A small network was shown many inputs. Here are its activations along a few directions, one row for each input.
In each table, some parts of the input vary, and every possible input appears once, in random order.
A made-up example of a description, with smaller parts first: ring(8) and (point or line(9) or (values(3) and line(6))).
Shared parts are said once, and a part with two or three values counts as separate values.
In the rows, 128 means zero.

Table:
R1: [130 168  91 101 146 133 131 136 142 145 142 147  74 111 145]
R2: [200 138 143 130 138 173 113 155 125 140  90  86  84 178 154]
R3: [177 132 121 120 115 159 113 153 147 138  89 134  84 166 146]
R4: [ 70 111 127 141 115 113 152 143 127 142 158 126 148 112 119]
R5: [205 183 118 165 108 105 110  98  89  74  95 114 214 149 122]
R6: [117 131 142 103 134 104 140 140 150 159 133 127 115 131 138]
R7: [109  67 185 151 140 140 139  79  84 111 163 135 167 120 124]
R8: [164 129 133 119 135 169 121 153 122 121 142 147 100 182 130]
R9: [203 171  95 161 112 103 128  95 122  71  97 113 203 132 120]
R10: [106 138 117  94 141 129 112 115 163 164 125 132 110 110 127]
R11: [166 210  92 146  97  71 134  88 112  91  86 111 204 127 141]
R12: [ 96  79 157 151 132 116 114 115  88 103 163 144 163 141  99]
R13: [163 219  71 143 112  82 113  72 117  97  87 114 194  91 132]
R14: [ 79 139 117 112 136 121 129 153 145 136 132 134 116  72  96]
R15: [ 75 126 134 109 113 122 142 159 148 129 122 132 131 123 100]
R16: [ 69 104 144 135 146 106 135  59 124 125 157 144 141  58 141]
R17: [157 127 110 104 126 165 125 152 131 122 137 148  98 166 139]
R18: [193 137 120 115 128 168 116 153 133 141  86  87  82 161 162]
R19: [150 162 117 115 122 128 146 151 143 162  89 123  81 151 158]
R20: [164 161 121 117 125 131 135 140 174 147  84  89  62 159 167]
R21: [112  86 158 165 120 133 124 155 114 119 172 135 145 129  99]
R22: [ 97  64 164 135 122 136 129  72 111 104 152 145 162 114 132]
R23: [155 180 100 102 126 141 100 126 155 158  79  94  58 123 168]
R24: [148 102 144 108 135 135 120 148 135 144 138 131 123 136 127]
R25: [104  84 135 151 113 129 127 153 122 120 167 137 144 112 109]
R26: [ 62 125 110 135 118 118 115 127 135 142 155 138 134  79 117]
R27: [ 60 101 128 136 138  90 153 107 109 124 156 134 160 117 116]
R28: [130 151 104 102 137 142 161 143 142 143 136 137  94 158 145]
R29: [147 172  95 112 136 139 125 134 148 169  91 126  70 115 149]
R30: [ 60 112 112 138 151  89 127  96 125 122 161 144 141  77 111]
R31: [185 139 146 132 122 156 106 161 123 140  95 133  87 175 144]
R32: [122  96 161 138 132 150 130 171 132 112 140 132 133 137  76]
R33: [153 102 161 119 146 152 122 147 116 150 139 123 134 157 116]
R34: [ 72  95 166 137 130  94 156  74 119 120 156 140 151  94 148]
R35: [111  94 133 118 126 159 138 167 130 120 130 127 142 125  84]
R36: [ 95  74 136 145 135 106 128 118 104 102 165 144 156 117 105]
What is each input in this table made of?
> line(4) and (point or line(8))
Which other rows agree with R13 in the line(4) part? List them by row number.
> R1, R10, R14, R16, R23, R26, R29, R30
Change only the line(4) part in R27. List by row number the other rows that result.
> R12, R30, R36

Table:
R37: [126 138  88 130 118 141 115 141 152 139 127 113 108 109 104]
R38: [ 90  90 172 124 133 117 134 119 147 136 133 118 123 135 131]
R39: [138 173  96 122 110 111 125 156 145 144 101 126 118 131 130]
R40: [ 83  90 169 131 105 122 151 123 124 151 141 117 127 137 147]
R41: [108 137 123 129 130 140 100 157 134 141 128 132 112  88  97]
R42: [151 130 118 165 118  98 134  92  82  74 128 123 214 114 102]
R43: [115 131 135 155 122  87 130  59 110  97 110 107 201  95 137]
R44: [ 62 119 130 117 111 125 148 164 129 143 152 132 141 125 122]
R45: [142 162 144 113 124 114 127 113 129 140  82 101 119 162 157]
R46: [102  93 160 121 131 135 119 109 138 142 110 127 114 126 124]
R47: [130 121 134 113 153 148 106 119 119 131 157 151 101  95 132]
R48: [ 77 101 137 134 131 125 155 126 109 142 175 160 115 137 145]
R49: [148 172 111 117 146 120 139 116 114 146 124 138 108 154 150]
R50: [137  87 142 132 131 143 120 149 108 116 126 143 131 141  98]
R51: [110  95 156 140 105 137 140 156 110 120 160 143 152 162 124]
R52: [151 159 105 134 141 123 135 119 128 143 125 148  99 145 159]
R53: [126 140 105 134 138  94 140  61  98  91 155 141 196  83 138]
R54: [171 110 112 147 124 153 113 137 121 109 129 114 116 145 108]
R55: [ 92 116 120 110 136 137 121 157 141 148 128 135 132 103 102]
R56: [126  84 153 134 133 123 133 159 116 112 151 133 140 148 104]
R57: [ 81 115 132 118 125 113 136 159 149 142 151 133 129 114  96]
R58: [134 111 128 138 128 145 111 105 148 132 108  98 103 128 143]
R59: [148 122  99 114 141 150 121 104 137 129 156 132  97 116 139]
R60: [104 157  95 144 125  92 134 103 113 103 128 115 217  74 111]
R61: [179 165 130 124 121 131 122 150 114 123 108 121 146 178 134]
R62: [148 134 136 134 126 136 135 115 157 129  90 106 101 135 157]
R63: [102  99 143 102 148 122 143 122 135 132 180 152 118 122 131]
R64: [186 142 125 144 120 155 133 144 145 114 118 127 124 155 125]
R65: [115 101 131  98 146 139 129 112 126 137 157 161 110 113 124]
R66: [132 186 103 102 129 117 129 161 132 145  99 109 137 138 136]
R67: [153 109 146 145 135 152  99 153 102 111 129 133 120 124 101]
R68: [159 144 107 112 141 143 145 117 146 123 135 141  96 124 157]
R69: [182 148 121 139 114 126 125 149 116 114 103 127 124 170 131]
R70: [117 116 165 135 137 146  99 113 133 135 110 118 103 111 128]
R71: [139 159  96 127 117 132 138 155 160 136 107 121 107 115 122]
R72: [146 152 139 129 117 117 124 112 144 138  84 112 109 154 161]
What is each input in this table made of?
> values(4) and (point or line(8))
Which other rows agree with R44 in the values(4) part? List them by row number.
> R37, R39, R41, R55, R57, R60, R66, R71
A walk changes only the line(8) part. It starts at R49 and steps to R52. List the rest of the walk in order.
> R68, R59, R47, R65, R63, R48

Table:
R73: [ 71 124 110 124 145 103 138  90 126 173 178 146  94  85 174]
R74: [191 151 124 114  93 183 128 161 108 143  69 106 103 190 161]
R75: [173 156 109 118  91 160 101 158 123 102  74  98  72 135 171]
R76: [158  83 153 119 134 177 128 165 101 168 113 102  69 180 169]
R77: [135 220  48 134 123  68 136 102 128 147 118 117 143  99 165]
R78: [ 89 180  87 105  96  87 123 108  99 149 110 135 127  92 181]
R79: [240 213 134 126 126 136 113 152 143 130  89  96 117 213 139]
R80: [120 189  99 114 132  75 166  94 113 107  87  79 178 113 143]
R81: [102 126 117  87 162 144 114 168 186 175 120 161  63  89  89]
R82: [122 105 107 121 129 168 122 196 188 127 132 143  29 140 121]
R83: [126  87 127 103 122 168 134 219 139 168 102 136  59 192 123]
R84: [169 176 108  97 139 140 105 108 158 143  73 147 102  92 126]
R85: [ 63  47 144 142 111 111 131 140 184 143 183 136 163  93  89]
R86: [125 124 181  87 125 160 108 220 142 165 129 129  63 204 120]
R87: [ 64  55 129 125 141 137 126 145 111 100 221 176 177 113  55]
R88: [160 105 201 102 143 150  99 163 107 157 125 110  68 197 164]
R89: [133 122 142 103 174 153 108 113 148 175 130 127  74  76 135]
R90: [ 50  96 132  89 140 107 187 135 178 137 174 143 125  87 112]
R91: [126  97 132 159  98 106 120  70 162 105 123 136 198 111 119]
R92: [147 152 106 181 113 102 125  78 155 113 120  87 219 121 107]
R93: [150 100 129 143 149 175 115 129 155 121 129 123  34 143 157]
R94: [ 69  59 169 164 126 103 156 152 127 102 180 194 157 101  67]
R95: [134  90 115 136 127 115 112  85  88  60 159 179 212 121  96]
R96: [170 233  89 111 146 130  98 127 117 152  47  81 120 109 117]
R97: [139 109 163 170  99 102 146 106  97  76 144 167 204  88 118]
R98: [ 15 145  98 102 120 108 135 158 127 183 159 148  88 100 133]
R99: [ 93  69 196 187 141 130 153  88  91 105 192 159 168  98 104]
R100: [156 165 134 198 121  96 150 103  94  78 129 132 219 113  97]
R101: [ 96 148 131  92 112  99 164  88 118 107 103 113 163  98 155]
R102: [193 174 172  97 101 156  99 159 114 132  81 114 102 206 157]
R103: [ 92  51 151 147 161 144 119  79  78  94 219 156 182 116  91]
R104: [245 177  83 136 116 146 140 164 135 139  75  89 118 186 153]
R105: [220 196  70 147 117 141 115 151 151 100  81  80  87 142 154]
R106: [ 66  44 170 162 132 111 111  74 122 134 145 113 160 120 118]
R107: [ 70 106 156 117 162 132 183  59 146 134 173 121 130 101 138]
R108: [137 133  91 150 141  86 101 103  50  62 119 129 225 144  88]
What is each input in this table made of?
> line(4) and line(9)
The inputs of R108 and R103 match in every part but the line(4) part. If R92 is changed in the same way as R108 into R103, which row does it become?
> R106
A walk changes only the line(9) part. It starts at R102 and steps to R74. List the rest of the walk in order.
> R75, R84, R78, R101, R91, R97, R95
